Each row has a name. Each question is about the rows just above it. Places in a row count from 0.

[ 54.8 -18.0 -16.5  24.6 -33.8  30.8 -13.5   6.3 -32.7   2.5 -35.6 -13.5
  17.0   6.6  -1.1 -21.3   2.0 -11.7  -2.4  11.4   2.4  -3.9  36.7   3.5
 -19.4  -5.1 -16.5 -33.5  18.9  11.3  43.6   2.4  -7.5  10.6  22.8   1.2
  16.7  -4.6  15.9  46.4 -37.6   4.0 -16.7  18.8  18.7 -16.5 -10.4   3.0
   1.7]  K867
[ 40.4 -45.3 -11.9 -10.5 -29.9 -22.1  26.5  33.5 -29.2 -17.8   2.2 -36.3
 -16.0 -15.5   2.2  -5.8 -24.2  14.0   5.6 -12.7  20.0 -19.1  36.0  14.4
 -24.0 -44.7  14.7  -5.1   7.2  31.9  28.1  -8.7 -10.3  25.8  -3.2  14.5
 -51.0  -0.1  -9.6  55.9 -30.6  -8.5 -14.4  40.6  15.6  14.7  12.1   0.9
   0.6]  K196
[ 47.6 -35.5 -17.5   2.5 -10.0  -9.7  22.0  38.0 -18.1 -14.0   1.9 -28.6
  -8.8 -13.1 -11.2   3.6 -12.0   4.4   1.1 -10.1  20.4 -12.8  32.0  16.2
 -23.8 -42.3  12.5  -9.0   7.3  30.3  22.0 -15.4   7.0  12.9   8.8   3.4
  36.0   1.9  -8.8  61.4  -7.9   1.0 -22.8  27.2  16.7  12.5   6.1  11.7
   0.6]  K359
[ 36.3 -10.4 -52.3  10.7  -6.6  19.1  14.9  28.9 -20.8  29.2 -30.3  -9.0
  11.3   5.4  -6.3  -4.9 -22.2 -10.7  19.8  13.5  17.4   0.1  25.9  -0.4
 -32.6  -6.5  13.7 -19.9  -2.5  24.6  26.6  -9.4  13.8 -22.2  44.2 -26.5
  18.7   2.6  -2.4  52.2 -13.5  26.1 -16.9 -11.1  28.2  13.7 -23.7  10.3
  18.7]  K789
[ 38.9 -22.7  -2.3  31.7 -22.5 -18.0  58.4   7.1 -16.1 -26.2  17.1 -42.5
  -6.5  -9.6  -5.8  12.0 -23.2  11.4  16.7 -10.8  33.1 -20.7  -6.2  17.5
 -25.5  -8.1  14.8 -36.7  15.0  14.3  33.5 -21.4 -13.2  25.8  -5.1  -7.0
  27.9  18.3 -19.6  86.1  -3.8  -4.0   2.3  32.4  30.7  14.8  10.8   1.1
  11.6]  K660
[ 49.4 -32.1 -24.5  -4.2 -46.1  12.8 -17.7  27.2 -35.5  10.8 -29.4 -19.1
  11.5   2.1  14.8 -23.8   2.7   4.1   5.7  10.5   3.7  -5.8  34.8  12.5
 -31.6 -49.3 -17.2 -12.0   3.1  30.4  14.0   4.2  -2.5  30.0  14.7   2.7
  -9.6 -17.6  12.3  36.9 -43.5   4.7 -13.5  34.9  12.2 -17.2 -15.4   2.5
   4.5]  K177
[ 47.6 -35.5 -17.5   2.5 -10.0  -9.7  22.0  38.0 -18.1 -14.0   1.9 -28.6
  -8.8 -13.1 -11.2   3.6 -12.0   4.4   1.1 -10.1  20.4 -12.8  32.0  16.2
 -23.8 -42.3  12.5  -9.0   7.3  30.3  22.0 -15.4   7.0  12.9   8.8   3.4
  36.0   1.9  -8.8  61.4  11.5  17.1  -1.3  16.3  29.3  11.6  -8.8  12.2
  22.7]  K523
[ 61.9  -5.0 -23.7  29.3  19.7  27.6  45.8  29.7 -34.1 -16.7 -19.3 -16.6
  11.8  11.1 -24.4 -15.1 -12.3  12.7  -4.0  14.1  13.1 -19.2  19.8  22.8
 -12.6  12.0  16.7 -47.8  16.3   8.4  11.9  -2.1  -7.4 -13.3   8.0 -35.7
  62.2  -0.1 -11.2  71.7 -40.5  14.5 -11.4   4.8  27.7  16.7  -6.9  -8.2
  -3.4]  K731
key -> tag
[3.1] -> K573
[19.8] -> K806
[-2.5] -> K441
[1.1] -> K951
[5.7] -> K989
[5.6] -> K949
[-4.0] -> K374
[5.8] -> K307
[-2.4] -> K462
Join K177 by its entry at place 18:  K989
[ 40.4 -45.3 -11.9 -10.5 -29.9 -22.1  26.5  33.5 -29.2 -17.8   2.2 -36.3
 -16.0 -15.5   2.2  -5.8 -24.2  14.0   5.6 -12.7  20.0 -19.1  36.0  14.4
 -24.0 -44.7  14.7  -5.1   7.2  31.9  28.1  -8.7 -10.3  25.8  -3.2  14.5
 -51.0  -0.1  -9.6  55.9 -30.6  -8.5 -14.4  40.6  15.6  14.7  12.1   0.9
   0.6] is in which row?  K196
The row with [ 54.8 -18.0 -16.5  24.6 -33.8  30.8 -13.5   6.3 -32.7   2.5 -35.6 -13.5
  17.0   6.6  -1.1 -21.3   2.0 -11.7  -2.4  11.4   2.4  -3.9  36.7   3.5
 -19.4  -5.1 -16.5 -33.5  18.9  11.3  43.6   2.4  -7.5  10.6  22.8   1.2
  16.7  -4.6  15.9  46.4 -37.6   4.0 -16.7  18.8  18.7 -16.5 -10.4   3.0
   1.7] is  K867

[-34.9  13.4  36.4  27.4] : K900
[-42.4  38.0  -3.9 -11.0] : K890
[ -6.7  41.9   2.4 -44.8] : K722
[ 66.6 -56.4 -53.3  66.7] : K217
[ 48.6  66.4  54.5 -27.2] : K341
[ 66.6 -56.4 -53.3 -77.2] : K655
[78.4 64.9  7.5  7.5] : K487
[ 59.7 -85.1 -10.9 -52.1] : K194
[22.8 72.5  7.5 82.2] : K994
[ 60.1  -2.3 -85.4  63.6] : K934
tags:
[-34.9] -> K240
[66.6] -> K916
[66.7] -> K710
[-42.3] -> K323
[-42.4] -> K338
Join K217 by its entry at place 0:  K916
Whose row is [ 48.6  66.4  54.5 -27.2]?  K341
The row with [-34.9  13.4  36.4  27.4] is  K900
Whose row is [ 59.7 -85.1 -10.9 -52.1]?  K194
[ 66.6 -56.4 -53.3 -77.2] is in which row?  K655
Whose row is [ 66.6 -56.4 -53.3  66.7]?  K217

[ -8.3 -32.7  -6.6  33.2  20.4 -19.8 -44.2] = K188
[ -0.7   7.5  60.3 -49.7 -27.4  -5.5 -19.0] = K407
[-30.4  12.4  17.1 -11.1  22.9  12.1   1.1] = K10
[ 24.0  79.9 -15.8  38.5 -11.7 -36.3  21.6] = K540
[ 40.5  -8.8   6.8   2.0 -30.6 -16.9  -5.7] = K601
tags:
[-6.6] -> K568
[60.3] -> K719
Join K188 by its entry at place 2:  K568
The row with [-30.4  12.4  17.1 -11.1  22.9  12.1   1.1] is  K10
The row with [ 40.5  -8.8   6.8   2.0 -30.6 -16.9  -5.7] is  K601
Whose row is [ 24.0  79.9 -15.8  38.5 -11.7 -36.3  21.6]?  K540

[ 42.8   8.8 -62.5  23.8 -57.3  57.7  42.7 -43.9] = K383
[ 25.4  28.7 -38.4 -37.4   6.4   2.6 -57.2  28.2] = K170
[ 47.9  77.1 -62.1  68.9  73.9 -56.5  44.6  73.4] = K336
[ 42.8   8.8 -62.5  23.8 -13.0  13.0   2.1 -23.7] = K521
[-44.4  13.1  49.1 -31.4  -8.6  -5.3 -30.8  -2.6] = K259
[ 25.4  28.7 -38.4 -23.1   6.4   2.6 -57.2  28.2] = K347
[ -9.5 -12.6   8.6 -10.5   7.6  -3.3   9.8   6.8] = K41
tags:
[-30.8] -> K49
[2.2] -> K784
[2.0] -> K381
[-30.9] -> K315
[-13.0] -> K45
[2.1] -> K452
Look up the entry of K521 at place 6 in the table:  K452
Which row holds [ 42.8   8.8 -62.5  23.8 -13.0  13.0   2.1 -23.7]?  K521
Whose row is [-44.4  13.1  49.1 -31.4  -8.6  -5.3 -30.8  -2.6]?  K259
Whose row is [ 47.9  77.1 -62.1  68.9  73.9 -56.5  44.6  73.4]?  K336
Whose row is [ 25.4  28.7 -38.4 -37.4   6.4   2.6 -57.2  28.2]?  K170

[-18.1 -70.2   8.4  33.9 -83.9   8.0   8.9  25.2 -30.8 -21.8  -2.2 -18.7
 -25.4] -> K312
[-14.8 -52.5 -10.4  44.7 -53.5 -26.1  53.0  32.1 -42.1 -15.9   1.7 -38.4
   9.6] -> K913
[ -3.8  14.9  56.6  12.1 -16.5 -11.6 -35.1  43.3  16.1 -48.5 -15.6   3.8
 -11.8] -> K414
[ -0.2  21.4  20.0   8.7 -23.1  -7.7  24.9 -73.7  33.2 -31.1  71.9  -0.9
 -55.2] -> K59
[  5.2  14.5  66.6  16.0  -2.7 -14.9   3.4  46.4  -9.3 -46.8 -39.4  13.8
 -23.9] -> K672
[ -0.2  21.4  20.0   8.7 -23.1  -7.7 -21.4  15.3   1.0 -55.3 -19.9   8.3
 -44.2] -> K92
Table of tags by key:
[53.1] -> K548
[-53.5] -> K892
[53.0] -> K560
[3.4] -> K653
[52.9] -> K743
[-35.1] -> K393
[24.9] -> K983
[-15.9] -> K647
[-21.4] -> K969
[8.9] -> K641
Join K913 by its entry at place 6:  K560
Whose row is [ -3.8  14.9  56.6  12.1 -16.5 -11.6 -35.1  43.3  16.1 -48.5 -15.6   3.8
 -11.8]?  K414
Whose row is [ -0.2  21.4  20.0   8.7 -23.1  -7.7  24.9 -73.7  33.2 -31.1  71.9  -0.9
 -55.2]?  K59
Whose row is [-18.1 -70.2   8.4  33.9 -83.9   8.0   8.9  25.2 -30.8 -21.8  -2.2 -18.7
 -25.4]?  K312
Whose row is [  5.2  14.5  66.6  16.0  -2.7 -14.9   3.4  46.4  -9.3 -46.8 -39.4  13.8
 -23.9]?  K672

